A small network was trained on made-up records. Each row is its average activation on records with the value named, seen along a few directions.
Values that are neighbours, or in one group, have similar rows; names and order tell nothing.
In the rows, zero is written as 500.
Random noise pushes rows far along 3 fixed directions. That doesn't count. These rows show it; they differ only by the noise:
[527 378 529 276 551 577 514 244 624 420 574 476 491]
[387 506 549 219 513 629 458 241 471 418 594 604 461]
[299 739 576 446 565 636 285 475 297 625 512 629 573]
[512 517 560 608 404 397 617 393 487 561 441 442 591]
[528 413 532 339 570 571 481 301 607 470 552 462 522]


MENIF, 11 values:
pigaz: [521 500 568 377 484 545 553 291 538 364 538 502 507]
fafan: [521 416 327 484 410 376 779 349 610 304 599 602 385]
tuge: [492 325 412 141 701 656 475 528 636 321 640 597 385]
gef: [304 579 593 226 483 640 378 262 446 404 602 645 457]
kek: [300 659 449 542 411 590 580 521 390 373 530 598 370]
kivid: [493 471 374 428 595 527 256 689 554 485 554 546 401]
bod: [689 172 510 320 494 437 628 316 797 379 483 346 504]
zerub: [466 493 511 420 564 620 530 528 448 406 610 461 411]
neved: [429 533 432 367 501 668 492 422 434 311 687 731 329]
bam: [586 445 459 496 351 392 492 686 469 585 402 541 424]
rata: [471 486 567 398 424 493 421 615 238 540 401 556 413]
MENIF is arranged as a ring.
A walk along MENIF starts at neved and steps to its neighbour kek. Put pigaz, fafan, gef, kivid in the order it reaches them.
Answer: pigaz, gef, kivid, fafan
List every value one step from rata, in the order listed.
Answer: bod, bam

VUPIT, 13 values:
siz: [488 425 558 444 470 539 613 235 544 367 604 520 443]
rede: [484 471 413 425 574 557 377 608 605 455 548 534 429]
mepe: [513 471 442 420 578 597 584 406 555 376 625 437 482]
vamob: [399 577 415 467 637 607 362 633 452 440 569 590 479]
fuvik: [267 673 600 454 114 441 620 455  88 494 461 782 384]
zub: [553 343 547 261 446 520 591 234 656 371 542 478 521]
napi: [396 621 538 607 431 549 552 457 402 435 472 503 515]
mor: [537 581 574 594 608 475 306 620 433 689 365 472 654]
mif: [749 238 363 641 410 302 723 554 708 543 471 301 442]
mepob: [422 620 575 489 506 519 448 393 455 536 504 526 544]
sib: [569 392 450 500 649 515 577 523 711 393 576 462 478]
kor: [447 570 573 488 410 403 436 528 324 590 420 534 522]
piget: [579 336 440 190 519 572 502 433 603 440 529 552 352]
VUPIT is arranged as a ring.
A walk along VUPIT starts at siz and steps to its neighbour napi. Put fuvik, zub, mor, piget in the order it reaches them.
Answer: piget, fuvik, mor, zub
List every value one step from rede, in the order listed.
Answer: vamob, mif
